Each row below holds a small network's activations on one input, seen along a few directions.
Each table varies a few parts of the input and shows all the possible inputs, shuffled.
A made-up example of a description, with smaller parts first: one of 5 places around a ring, together with either a single point or one of 11 places around a ring or (one of 2 separate values, together with one of 6 places along a line).
Shared parts are said once, and a part with two or three values counts as separate values.
In the rows, zero is written as 128.

Other details of the inputs shift rows strongly along two fixed directions, in all tables alike. That doesn't count.

Rows:
row 1: [115 136 121 159 133  94 133 146 122 121 126 121 115 122 135]
row 2: [175 146 158 156 124 154 101  87 195 119  80 153 161 224 143]
row 3: [164 163 145 167 134 135  86  91 197  91  67 158 164 225 142]
row 4: [133 112 139  69 109 178 111 125 126 139 162 130 140 106 107]
row 5: [165 159 144 160 130 139  79  90 195  97  68 161 167 218 132]
row 6: [119 134 121 156 140 100 134 145 120 117 128 119 118 123 141]
row 7: [125 126 123 145 134 110 153 143 124 135 131 117 116 129 150]
row 8: [123 116 125 153 134 104 161 124 105 144 120 117 115 123 134]
row 9: [130 117 122 144 130 102 152 141 121 153 128 113 103 122 137]
row 10: [133 115 126 153 140 101 158 125 108 139 116 118 118 124 137]
row 11: [126 112 123 149 134 104 160 129 100 144 125 116 117 114 131]
row 12: [117 131 130  65 120 164  88 126 129 116 154 139 138  92  93]
row 13: [116 127 127  71 115 160  91 132 122 119 158 137 141  87  91]
row 14: [117 128 120 150 130 108 156 143 121 139 133 116 113 129 150]
row 15: [109 134 110 155 130  91 141 147 115 127 128 115 113 124 137]
row 16: [131 121 119 154 133 101 159 138 114 133 122 125 122 123 149]
row 17: [124 107 140  59 123 179 114 110 106 129 156 127 139  89  93]
row 18: [130 108 133  67 112 179 116 116 110 129 155 140 148  89 100]
row 19: [113 135 120 148 139 105 134 142 119 119 131 119 115 120 139]
row 20: [127 125 120 153 134 104 159 134 118 132 120 127 120 126 150]
row 21: [189 149 156 170 128 152 100  77 198  97  60 172 182 231 150]
row 22: [121 126 121 156 126 108 158 141 118 136 129 123 121 130 151]
row 23: [127 117 135  62 106 187 109 116 119 123 159 145 153  96 105]
row 24: [116 133 130  71 120 174  94 126 124 111 158 136 142 105 100]
row 25: [123 127 125  70 115 166  87 128 128 116 150 140 146 102  93]
row 26: [127 114 138  59 114 178 112 126 124 138 164 129 133 100 108]
row 27: [128 123 121 151 134 103 155 147 121 136 132 115 117 127 151]
row 28: [118 118 126 154 140 101 161 124 103 141 120 110 109 124 134]
row 29: [176 163 159 162 136 143  73  89 204  84  67 165 171 222 137]
row 30: [122 134 114 150 136  93 135 146 122 120 123 119 119 127 137]
row 31: [111 137 122 157 133 106 132 140 122 120 129 120 119 127 138]
row 32: [127 121 122 146 131 102 153 138 125 153 124 114 100 126 140]
row 33: [110 132 108 146 137  88 138 148 116 131 125 118 108 116 132]
row 34: [121 131 128  67 119 167  92 128 129 110 152 136 143 104 101]
row 35: [122 124 120 148 133 107 160 144 117 134 130 122 116 123 151]
row 36: [129 123 121 153 133 104 158 145 118 133 127 123 121 127 153]
row 37: [120 136 117 154 137  88 131 143 126 125 120 123 115 122 131]
row 38: [108 141 122 154 134  98 133 142 124 122 124 122 110 124 136]
row 39: [110 134 112 148 141  95 144 151 110 125 135 114 109 117 137]
row 40: [131 114 129 155 143 101 157 124 107 137 116 112 117 127 133]
row 41: [103 133 106 148 134  87 141 149 112 134 128 117 105 113 132]
row 42: [123 108 142  64 117 183 111 106 107 130 155 128 144  96  90]
row 43: [106 137 119 155 136 101 138 142 118 122 131 117 112 122 141]
row 44: [120 123 121 147 127 103 154 137 121 156 127 113  99 125 138]
row 45: [124 111 125 154 138 100 160 128  99 142 124 108 115 118 130]
row 46: [121 125 125 150 128 105 156 138 122 150 129 113 106 134 146]
row 47: [119 120 118 152 132 103 165 131 106 143 122 122 112 117 141]
row 48: [116 123 117 148 128 106 161 137 109 137 129 124 116 116 146]
row 49: [122 120 125 153 136 104 159 123 108 143 118 118 113 125 137]
row 50: [175 150 155 151 136 148  95  89 195 123  73 148 148 210 135]
row 51: [134 128 142  74 111 188 104 113 140 117 146 149 156 124 116]
row 52: [131 110 134  63 107 176 108 125 123 145 162 130 132  95  98]
row 53: [162 162 149 162 131 136  79  90 196  98  72 161 165 211 130]
row 54: [134 113 138  66 114 174 111 128 126 137 161 130 137 105 110]
row 55: [129 117 136  66 113 177 100 126 125 145 158 126 130  93  94]
row 56: [123 119 136  62 107 188 107 126 126 127 168 133 146 101 109]
row 57: [123 126 125  70 120 160  90 132 127 116 150 138 142  99  96]
row 58: [121 134 115 160 138  97 136 145 119 120 127 119 121 133 139]
row 59: [112 137 114 160 136  97 141 145 116 124 130 117 115 130 137]
row 60: [127 123 120 158 130 102 156 146 121 138 131 115 118 132 151]
row 61: [126 119 120 150 136 104 163 130 110 139 119 123 115 120 142]
row 62: [131 116 134  74 110 179 113 127 123 122 159 141 151 103 114]
row 63: [120 136 141  73 112 179  81 119 138 107 152 144 147 109  96]
row 64: [178 154 158 165 130 150  90  83 203 123  65 151 155 226 135]
row 65: [126 125 138  70 116 177 101 119 134 143 149 128 127 106 100]
row 66: [123 119 119 156 130 103 164 130 107 142 121 122 117 122 140]
row 67: [173 159 157 158 133 158  72  86 200  82  76 164 179 220 136]
row 68: [132 117 121 155 136 101 162 132 110 138 118 123 119 122 142]
row 69: [117 133 136  69 120 170  90 128 129 109 155 139 137  96  99]
row 70: [126 122 121 145 136 100 148 146 118 156 128 106  98 114 133]
row 71: [119 133 114 150 141  97 139 150 114 122 132 117 116 122 136]
row 72: [126 122 123 153 124 105 151 135 126 155 124 115 104 132 138]
row 73: [115 131 109 152 132  91 139 150 114 125 130 115 116 120 135]
row 74: [112 133 131  64 115 169  86 124 129 117 156 140 139  93  92]
row 75: [125 116 125 142 138 107 159 126 105 141 123 117 114 115 134]
Description of these inputs: one of 5 places around a ring, together with either one of 6 places around a ring or one of 9 places along a line.
Question: Changing only the place on the ring of 5 turns row 31 into row 67. The same change can be made to row 5. Which row results?
Answer: row 25
Question: Which other rows does row 6 become when the place on the ring of 6 takes its other values? List them by row number.
Answer: row 29, row 30, row 37, row 57, row 71
Question: Which other rows does row 72 become when the place on the ring of 5 takes its other values? List them by row number.
Answer: row 9, row 32, row 44, row 52
Question: Start at row 20 and move only the place on the ring of 5, one step at a time. The first step leads to row 16. Which rows follow, in order?
Answer: row 21, row 23, row 48
Question: Start at row 41 and move only the place on the ring of 6, one step at a time. The first step leads to row 3. Which rows follow, in order?
Answer: row 24, row 43, row 38, row 74

Rows:
row 76: [ 83 117 109  41 111 145 103 169  92 153 200 100  92  30  78]
row 77: [109 110 117 144 127  98 180 157  97 172 150  94  86  98 146]
row 78: [129 139 140  84 124 175  81 103 144 104 131 146 153 130  99]
row 79: [142 112 143  65 116 185 108 104 127 125 145 143 156 115 101]
row 80: [141 130 145  91 123 172  88  94 142 104 122 150 161 136 100]
row 81: [114 136 127  66 112 160  75 139 142 137 156 128 118  98  88]
row 82: [111 109 108 155 134  83 183 149  85 156 132 106  98  95 142]
row 83: [149 130 144 156 126 129 141 115 158 147 105 128 124 173 150]
row 84: [156 125 139 158 132 122 146 113 147 141 102 130 130 168 149]
row 85: [137 150 126 171 129 114 125 133 158 106 107 141 143 175 160]
row 86: [156 135 139 174 141 113 131 102 146 117  84 140 145 178 140]
row 87: [120 136 118 140 131 112 134 144 123 109 131 135 132 124 142]
row 88: [131 145 132 163 143 109 118 117 143 111 100 132 130 163 134]
row 89: [138 116 130 134 125 127 153 126 126 150 125 122 118 130 140]
row 90: [103 127 105 153 137  82 159 165  96 122 144 114 110  96 148]
row 91: [109 114 112 154 137  87 170 144  85 141 135 110 105  93 133]
row 92: [142 128 147  88 125 177  84  97 141 103 123 148 162 133  97]
row 93: [135 146 125 164 130 116 125 136 152 105 114 137 142 168 156]
Question: What is each input in this table made of?
Answer: one of 2 separate values, together with either a single point or one of 8 places along a line
Question: Changing only the choice among 2 separate values turns row 84 into row 89. The same change can be made to row 90. Which row results?
Answer: row 87
